Each row below holds a small network's activations on one input, seen along a few directions.
In each table, some parts of the input vary, and every possible input appears once, in random order.
Descriptions start from the smaller parts, as in this example, which fits no table here: one of 4 places along a line, together with either a single point or one of 9 places around a ring or (one of 3 separate values, together with one of 8 places around a ring).
Shared parts are said once, and a part with two or three values counts as separate values.

Other details of the inputs shift rows strongly along two fixed directions, in all tables alike. That doesn't count.

A family of inputs:
x1: [ 26 -30 -15  16   7 -24  50  28 -42  67 -17 -19 -22   7]
x2: [-46 -28 -49  73  35 -78  17  27 -57  93  10 -16 -40  -6]
x3: [ -3   6   4  -2  -6   8 -13   1  12 -24  -2   7  -5  -4]
x4: [-96   5 -49  72  36 -64 -46   0 -11  17  48   1 -31 -14]
x5: [ 70 -18  21 -42 -19  46  44   6  -3 -10 -26 -11  22   3]
x6: [ -4   7   8   5 -10   9 -14  -3  15 -21  -3   1  -3  -4]
x7: [  5  17   0  -4  -7  -4 -27 -20  14 -27 -15  14  22  22]
x8: [ 83 -50   7 -37   2  20  81  35 -48  60 -32 -26  11  11]
x9: [  0  14   4 -14  -5   1 -38 -22  11 -30  -3  12  33  20]
x10: [-11   3   0  -6   6  16 -11 -10  10 -22  18  -2   7  -6]
x11: [-10   6   2 -11  -2   6 -10  -2  14 -10  10  15   4 -10]
x12: [ -9   2   8 -10   1   7 -16  -3  11 -20  10   7   0  -6]
x13: [  5  17   4 -23  -3   0 -27 -18   5 -20  -8   3  30  17]
x14: [ -5   8   9  -5   1  19 -10  -9  16 -13  13  -1   5  -5]
x15: [-12   9   3  -7  -9   4  -7  -7  15 -17   5  15   4 -13]
x16: [-10  12  12  -1   0   6  -8  -6  12 -19   6   0  -7  -3]
x17: [ 41  -4  19 -39  -9  31  31  10   2   0 -17   6  10  -1]
x18: [ -9   3  13  -5  -3  10 -15  -7  15 -17   8   0   2  -6]
x19: [-51 -20 -49  78  31 -80   6  30 -47  82  10 -13 -48   0]
x20: [-10  13   7  -6   2   4  -8  -2  10 -22   8   6 -10  -3]
x21: [ -4   7   4  13 -10  12 -14  -2  18 -16   1   3   4  -5]
x22: [  6  15   4 -13  -8  -1 -25 -26   6 -31  -8  15  30  18]
x23: [-92  16 -37  64  23 -68 -45  -4  -5   4  36   9 -38 -15]
x24: [ -9  -3  -1   1  -4  12  -6 -10  10 -23   7   2  10  -8]
x25: [ 65  -8  23 -48 -21  43  42   9   3  -4 -29   3  15  -1]
x26: [ -8   8  10  -7   2  10 -12  -9  12 -15  11  -3  -3  -4]
x27: [ 29 -29 -12   9   9 -25  49  27 -44  62 -21 -22 -21   3]
x28: [ 93 -49  16 -57   1  25  78  33 -47  62 -33 -23   7  12]
x29: [ -3  22  -1  -6  -2 -17 -20 -16   5 -18  -7   1  19  16]
x30: [ -9   4   8   4 -13  13  -5 -11  16 -15   2   3   1  -1]
x31: [ -5  12  12   1  -2  14  -6  -4  18 -17   7   2   2  -4]
x32: [-11   3   8   2  -5  15 -14  -7  18 -12  11   3   1   0]
x33: [ -7  13   3 -16   0  11  -8  -5  15 -13  13  11   1  -8]
x34: [ -4  11   6  11  -6   9  -5  -6  16 -18   1   2   0  -7]
x35: [ -9   8   8  -3  -1  16 -10  -9  16 -11  15  -1  -3   1]
x36: [-11   5  11   0  -9   7  -9 -11  13 -21   1   1   1  -7]
x37: [  4 -18 -17  16   6  -9  12  13 -15  21  -3 -10  -4  -2]
x38: [-10  13  11   2  -5  12  -6  -6  19 -19  10   3  -6   2]
x39: [ -2  13   6  -3  -6   6  -6  -4  11 -27   1   6  -9  -5]
x40: [  7  22  -2  -8  -8  -9 -14 -20   3 -20 -19   4  19  18]
x41: [ -6  11   2  -4  -9  10 -10   2  15 -17  -3  17   0  -8]
x42: [ 31 -49 -20  12  21 -26  54  37 -55  98 -13 -26 -11   4]
Description of these inputs: one of 6 places around a ring, together with either a single point or one of 6 places along a line.
Question: The inputs of x15 and x25 match in every part but the place on the ring of 6. If x36 is changed in the same way as x15 into x25, which row does it become?
Answer: x27
Question: The inputs of x2 and x14 match in every part but the place on the ring of 6. If x23 is changed in the same way as x2 into x14, which row does it become?
Answer: x28
Question: Which other rows does x24 become when the place on the ring of 6 takes its other values? List them by row number.
Answer: x4, x5, x8, x10, x37
Question: Start at x11 and move only the place on the line of 6, one step at a time. The first step leads to x12. Which rows follow, in order?
Answer: x18, x32, x42, x4
Question: Which other rows does x31 become when the place on the line of 6 takes its other values? List them by row number.
Answer: x8, x16, x17, x20, x38
Question: List by row number the other rows that have the place on the ring of 6 in common with x7.
Answer: x3, x6, x19, x21, x37, x41

A family of inputs:
x43: [ -8   6 -17  53  12 -33  15  -2 -20  45  -5 -13   5  16]
x44: [-36  66  23 -22  13 -30 -69 -43  20 -45  13   2   2  45]
x45: [ 77  -2  59 -56 -52  88  25 -17  44 -23 -35 -13  37  27]
x46: [-16  19 -45  28  12 -68  20   9 -29  44 -12  17 -21  -4]
x47: [ 10  -4  22   2  -2  10  33  22  -4  29  -3 -10 -39  -6]
x48: [ 25 -24   5 -18   9  21  13  23 -11  42  10 -15   2  -5]
x49: [-23   0 -53  31  14 -75  21   7 -38  29 -11   5 -12  -9]
x50: [-44  51  21  22 -25  10 -37 -18  54 -50   7  20 -31  -2]
x51: [  1  -7   5 -38  13  -5  29  21 -13  47  18  21 -20  -7]
x52: [-15 -10  -1  -5   8  26 -24 -11  15 -29  30 -14  13 -20]
x53: [-23  -8 -36  63  20 -48   5  -1 -32  31  -4 -20   8  10]
x54: [-47  31  10  32 -29   3 -47 -16  37 -63   3  24 -31 -13]
x55: [-13 -14   1  21   5  26 -23  -9  17 -37  18 -14   2  -9]
x56: [  3  -3  -5  19 -10  13 -25 -16  10 -38 -14   1  37   5]
x57: [-17 -13 -46  27  16 -49   3 -10 -35  35  -8 -13  28   9]
x58: [-37  35   9  27 -21 -11 -47 -16  37 -61  -6  39  -6 -17]
x59: [ 30   4  26 -72 -14  57  -4   9  31 -45   6  34  17 -13]
x60: [ 22   6 -15 -13  -4 -37  29  18 -19  53 -32  23  -5   9]
x61: [-38 -18 -26  31  35 -26   8   3 -23  35  39 -33 -14 -14]
x62: [-46  32  12  25  -7  16 -48   0  48 -56  24  17 -32 -19]
x63: [ -1 -39 -25 -12  31  -4   0   7 -33  27  25  -6  18  -2]
x64: [ -3 -26 -22 -23  20 -13  19  21 -30  12  20  10 -12 -21]
x65: [-57  29  25  27  -3  21 -47 -25  56 -36  39   1  -8  -2]
x66: [-46  45  -4  40 -13 -13 -28 -25  34 -75   6  18  -2 -15]
x67: [ 31   2   8   7  -8 -16  39  24 -14  42 -35   8 -17   9]
x68: [ 28  13  -2 -31  21 -45 -22  -1 -38  20 -22 -15   4  47]
x69: [ 25 -13  29 -43 -12  29  25  17   2   6  -2  -3  -8 -30]
x70: [ 56 -33   3 -43 -20  17  10  -8 -11  18 -44   9  65  17]
x71: [-21 -13  -5  44  24 -11  15   5  -8  36  26 -28 -26  -1]
x72: [-32   1 -25  56  -3 -38  20  11 -20   6  -4 -17 -44  -8]
x73: [  8 -31 -23  41  -3  -8   9   8 -24  18 -12 -24  -1  13]
x74: [-64   1  -2 -10  13   9 -64 -28  28 -32  56  26  25 -16]
x75: [-47  36  11  13   9  24 -43 -30  45 -43  50   0  -3 -16]
x76: [ 35   1  18   1 -28  42  18 -15  21 -10 -12 -16  12  18]
x77: [ 24  10  31 -48 -16  55   0  14  32 -35   4  10  -2 -23]
x78: [-48  13   6  33   3  20 -38 -26  37 -64  37 -16   2 -10]
x79: [-56  17  -9   1  21  14 -46 -37  24 -56  53   9  23 -10]
x80: [-34  35   4  36 -15   8 -68 -20  46 -46   6  26  24  11]
x81: [-36  18 -33  20  50 -91 -28 -11 -55  18   4 -28 -16  41]
x82: [ 51  15  62 -80 -29  78  26   3  40 -30  -7   3  10 -13]
x83: [ 49 -38  18  -4 -26  31  24   3  -5  15 -30 -13  20  17]
x84: [ 58   2  62 -77 -25  87  16 -13  45 -19  -1 -11  38   1]
x85: [-10  17 -21  50   8 -48  27  15 -23  35 -14   2 -33  -2]
x86: [ -6  10 -23   3  39 -70 -34 -10 -46   5  -7 -18  -2  41]
x87: [-61  10   9   8   5  18 -63 -25  42 -38  49   4   7 -28]
x88: [ 59 -34  17 -12 -17  25  19   2 -10  19 -45   1  45  19]
x89: [ 44   1  16 -59 -35  21   1  -7  17 -39 -42  35  36  -7]
x90: [ 51  -9   1  -2 -16   1  33  35 -17  28 -45  14  -7   7]
x91: [-46  -1 -23  27  24 -33  20  17 -22  21  34 -18 -45 -33]
x92: [ 26 -37  -3 -40  18  22  10  19 -19  44  12   8  22   5]
x93: [ 12   2  14 -37  11  40   2 -17  16 -11  28   9  24  -1]
x94: [-38  -5 -15  49  18 -26  22  17 -16   8  19 -19 -51 -23]
x95: [ 50 -12  26 -18 -39  65   2  -4  34 -32 -23  -4  27  23]
x96: [ 39 -41  28 -11  -4  37  23   7  -1  14  -9 -16  13   1]
x97: [-14  10 -12  43  -6 -26  27  12 -14  24 -10 -12 -50  -3]
x98: [-36  38   4  29 -24   8 -50  -5  44 -57   2  23 -27  -3]
x99: [-37  10 -14  22  24 -28  19  17 -14  35  30 -12 -52 -30]
x100: [ 13  14  14 -46   3  31  20  -2  10 -18  19  21  -6 -14]
x101: [ 50 -25 -15 -27 -12   2  14  14 -23  48 -40   6  45  23]
x102: [  6 -17 -15  30 -15  -8  25  18 -20   0 -23  -9 -31  -5]
x103: [ 33 -21  34 -20 -14  33  32  16   2  -3 -17  -4 -16 -16]
x104: [ 29  11  -1 -20 -17  22   5 -24  12  -5 -19   8  49  14]
x105: [ 33 -11   8  13  -3  -4  29   9 -17  61 -29 -11  19  26]
x106: [ -7 -15 -11   0  12  -5  19  25 -21  13  16 -12 -28 -31]
x107: [ 30 -28  18 -65  -4  20  29  16 -10  11   3  20   6 -20]
x108: [ 26  -9 -11 -13  -4 -17  18   1 -22  70 -29   1  36  26]
x109: [-26   5  -5  39  16 -17  23  16 -10  22  15 -14 -57 -19]
x110: [ 12   8 -14 -23 -22  -4 -10  -9   8 -53 -26  28  22 -13]
x111: [ -1 -21  -4  22   7   1  23  24 -14   0   1 -14 -35 -21]
x112: [ 17  40  16 -36  14 -20 -27 -32  -3 -21  -7  -9   9  49]
x113: [-41  34 -10  35 -15 -11 -45 -19  33 -79  -1  29  -2 -17]
x114: [-41 -11 -33   5  33 -44  23  12 -33  23  37   4 -29 -21]
x115: [ 33 -32  10   4   4  24  22  25  -9  33  -4 -20  -5   6]
x116: [-30 -13 -32  65   7 -36   6   0 -23  22   5 -33 -13   8]
x117: [ 44  -9 -21 -28 -13 -19  25  28 -21  35 -45  25   7   6]
x118: [ 40   4  26 -59   7 -22 -20 -24 -24 -10 -29 -15  24  44]
x119: [  3 -26   3 -33  24   4  19   7 -20  69  22   3  13   8]
x120: [ 17 -27 -34  -1   2 -18  -2  -4 -29  18 -24  -3  41  12]
Question: What do these inputs look like to the network?
Answer: one of 6 places around a ring, together with either a single point or (one of 2 separate values, together with one of 6 places along a line)
Question: The inputs of x120 and x57 match in every part but the place on the ring of 6. If x73 is changed in the same way as x120 into x57, which row does it become?
Answer: x116
Question: Which other rows does x106 become when the place on the line of 6 takes its other values? List them by row number.
Answer: x64, x102, x110, x111, x113
Question: Which other rows does x43 become when the choice among 2 separate values takes its other values? List them by row number.
Answer: x85
Question: List by row number the other rows that have the place on the ring of 6 in common with x47.
Answer: x44, x45, x50, x51, x60, x65, x67, x82, x84, x105, x108, x119
Question: Start at x96 and move only the place on the ring of 6, one step at a time. The first step leads to x115. Which rows follow, in order?
Answer: x65, x71, x78, x55
Question: Which other rows does x88 become when the choice among 2 separate values takes its other values? List them by row number.
Answer: x58
